A small network was shown many inputs. Here are its activations along a few directions, one row for each input.
In each table, some parts of the input vary, and every possible input appears once, in random order.
Descriptions start from the smaller parts, as in this example, which fits no table here: one of 5 places around a ring, together with either a single point or (one of 2 separate values, together with one of 4 places along a line) or one of 11 places along a line.
Shared parts are said once, and a part with two or three values counts as separate values.
In the rows, 128 means zero.

Other details of the inputs vary at random and push rows far along two fixed directions, the same in every table; ignore that.

Table:
R1: [170 172 135 145  64 144 112 213 128 124 182]
R2: [177 163 126 159 104  81 159 163  53 235 133]
R3: [104 134 129 109 126 172  91 132 186  39 144]
R4: [187 131 145 142  92  66 167 173  62 221 141]
R5: [145 125 123 146  91 162 122 172 127 122 159]
R6: [115 133 128 129 141  74 222 105  87 125  86]
R7: [116 101 123 136 128 138 160 117 125 111 115]
R8: [146 116 141 111 120 128  97 140 137 133 145]
R9: [ 88  97 122 115 142 182 104 104 179  50 124]
R10: [190 144 147 134  69 144  67 210 131 165 195]
R11: [ 81  85 117 121 181 125 160  58 124 121  78]
R12: [128 110 120 148 145  90 195 112  63 191  97]
R13: [ 86  90 121 121 148 158 134  93 158  67 107]
R14: [192 155 124 160  57 190  47 241 124 175 209]
R15: [126 147 134 124 110 144 125 149 148  83 143]
R16: [133 150 129 139 141  48 202 106  77 176  93]
R17: [127 144 122 124 135 148  75 125 148 133 139]
R18: [126 143 122 125 138 152  74 124 149 131 139]
R19: [ 87  98 116 112 158 189  77  96 177  81 124]
R20: [102  86 140  93 166 131 110  78 160  90 109]
R21: [ 94 137 126 103 155 149  81  92 191  61 124]
R22: [113 136 127 131 166  33 232  69  73 172  62]
R23: [174 165 134 161  81  75 208 186  57 182 138]
R24: [ 75  78 120 114 170 138 166  64 149  69  78]
R25: [115 138 128 130 166  33 235  69  71 172  61]
R26: [191 144 147 135  67 143  68 212 128 168 194]
R27: [149 155 124 136 117 142  80 150 127 159 154]
R28: [ 78 105 119 103 196 127 120  40 150 102  81]
R29: [101 107 120 115 141 203  53 121 189  80 145]
R30: [124 156 129 120 127 130  97 127 161 102 140]
Each input here is: one of 5 separate values, together with either a single point or one of 5 places around a ring.
The inputs of R24 and R13 match in every part but the choice among 5 separate values. If R20 is changed in the same way as R24 into R13, which row does it become?
> R4
Change only the choice among 5 separate values in R15. List by row number the other rows that result.
> R1, R3, R6, R23
Change only the choice among 5 separate values in R21. List by row number the other rows that result.
> R16, R22, R25, R30

Table:
R31: [105 112 125 125 137 139 151 117 139  90 113]
R32: [149 127 127 139 118 133 116 147 106 169 140]
R33: [154 157 133 129 107 139  82 165 136 144 161]
R34: [159 153 132 132 102 146  81 173 128 154 166]
R35: [110 113 122 122 150 129 119  97 137 127 112]
R36: [111 126 128 116 151 115 122  98 143 120 113]
R37: [108 132 126 125 134 129 138 109 147  86 116]
R38: [160 148 128 137 100 151  79 175 126 158 166]
R39: [113 123 130 118 135 122 152 112 137  87 116]
R40: [152 126 133 152 112  56 247 143  40 189 101]
R41: [122 127 128 120 138 133 107 117 141 127 128]
R42: [116 133 123 134 126 132 152 126 131 107 122]
R43: [119 108 125 127 140 142 109 113 137 130 126]
R44: [113 105 132 116 141 125 137 103 145 103 112]
What do these inputs look like to the network?
> either a single point or one of 5 places around a ring or (one of 2 separate values, together with one of 4 places along a line)
Change only the choice among 2 separate values in R35. List by row number the other rows that result.
> R38
Change only the choice among 2 separate values in R34. List by row number the other rows that result.
> R41

Table:
R45: [132 113 131 130 136 113 155 119  99 160 115]
R46: [125 138 134 109 128 150  79 133 170  94 146]
R47: [130 119 128 140 123 102 184 130  99 136 114]
R48: [119 103 125 119 135 157  73 120 160 121 138]
R49: [199 163 133 161  65 119  89 212  98 219 184]
R50: [113 133 130 120 125 150 104 130 167  77 139]
R51: [111 111 130 110 136 153 104 122 160  82 132]
R52: [111 124 122 119 145 154 100 106 152  99 123]
R53: [177 131 129 154  85 129 107 192  99 207 164]
R54: [113 121 121 127 120 163 110 130 160  81 139]
R55: [161 137 131 141 105 116 135 163  90 177 146]
R56: [110 127 126 133 141  94 186  99 109 125  95]
R57: [119 124 131 115 124 152 102 131 163  78 139]
R58: [126 135 134 112 128 150  81 125 162 102 145]
R59: [101 121 123 132 159  83 199  76  97 137  77]
R60: [150 137 127 141 121 106 142 140  90 173 131]
R61: [114 129 122 126 125 160 102 123 159  87 135]
R62: [107 141 123 122 134 151  99 116 166  89 131]
R63: [194 165 130 160  73 112  95 201 101 217 177]
R64: [113 135 121 132 158  90 177  93 100 153  89]
R65: [143 129 124 140 125 113 142 141  91 172 131]
R66: [101 110 119 124 138 164 117 110 156  89 123]
R67: [118 113 131 112 136 155  94 118 157  98 135]
R68: [119 131 126 131 153  95 168  97  95 157  94]
R69: [136 145 126 135 138  94 146 123  98 169 119]
R70: [122 138 132 110 136 144  88 120 163 103 139]
R71: [128 144 124 134 146  96 159 111  99 162 104]
R72: [112 121 120 121 139 165  91 119 152 104 133]
R73: [130 115 127 122 128 153  67 124 164 122 144]
R74: [ 96  97 121 132 158  97 213  77 103 122  76]
R75: [167 143 133 142 101 114 127 162  96 174 149]
R76: [111 120 128 121 129 150 115 120 164  72 131]
R77: [129 123 136 113 122 154  85 134 161  94 144]
R78: [173 165 134 140  85 109 124 192 107 165 164]
R79: [108 136 123 121 141 158  93 117 158  99 129]
R80: [115 134 133 111 127 147 101 130 165  81 138]
R81: [ 85  96 115 124 185  90 209  50  93 135  57]
R82: [154 134 131 140  99 113 155 168  98 152 142]
R83: [119 110 133 114 134 164  91 122 161  99 137]
R84: [118 138 124 135 136  92 178 110 112 131 104]
R85: [116 131 134 108 131 145  97 126 162  85 138]
R86: [ 86  90 118 122 187  96 203  51  96 138  59]
R87: [ 68  80 116 119 204  88 225  25  96 127  38]
R88: [161 133 137 137 100 118 136 168 100 162 145]
R89: [144 119 134 136 116 109 165 148  98 154 126]
R90: [113 132 129 108 149 142  89 102 163  99 131]
R91: [146 124 133 139 108 114 165 157 101 148 132]
R92: [173 147 135 142  85 111 138 186  97 163 156]
R93: [116 127 119 129 119 170  96 136 157  93 144]
R94: [104 131 129 106 143 136 110 111 168  77 125]
R95: [174 146 135 142  91 114 127 173  98 174 155]
R96: [112 114 124 119 142 165  86 121 153 108 138]
R97: [152 123 138 135 108 122 142 156 104 158 136]
R98: [111 111 128 125 127 162 116 128 163  77 135]
R99: [156 144 139 134 107 104 139 156 103 162 138]
R100: [120 138 127 117 137 155  73 125 157 108 145]
R101: [137 145 130 138 117  98 162 140 114 137 125]
R102: [108 112 124 135 149  89 203  83 103 122  84]
R103: [164 152 135 140 105 106 130 161  94 180 146]
R104: [115 129 121 124 134 164  92 120 158  95 132]
What do these inputs look like to the network?
> one of 5 places along a line, together with either a single point or one of 11 places around a ring
The inputs of R85 and R78 match in every part but the place on the line of 5. If R79 is changed in the same way as R85 into R78, which row does it become?
> R64
Change only the place on the line of 5 in R63. List by row number the other rows that result.
> R48, R49, R53, R73
Which other rows agree with R53 in the place on the line of 5? List them by row number.
> R45, R66, R74, R83, R86, R87, R89, R91, R96, R97, R98
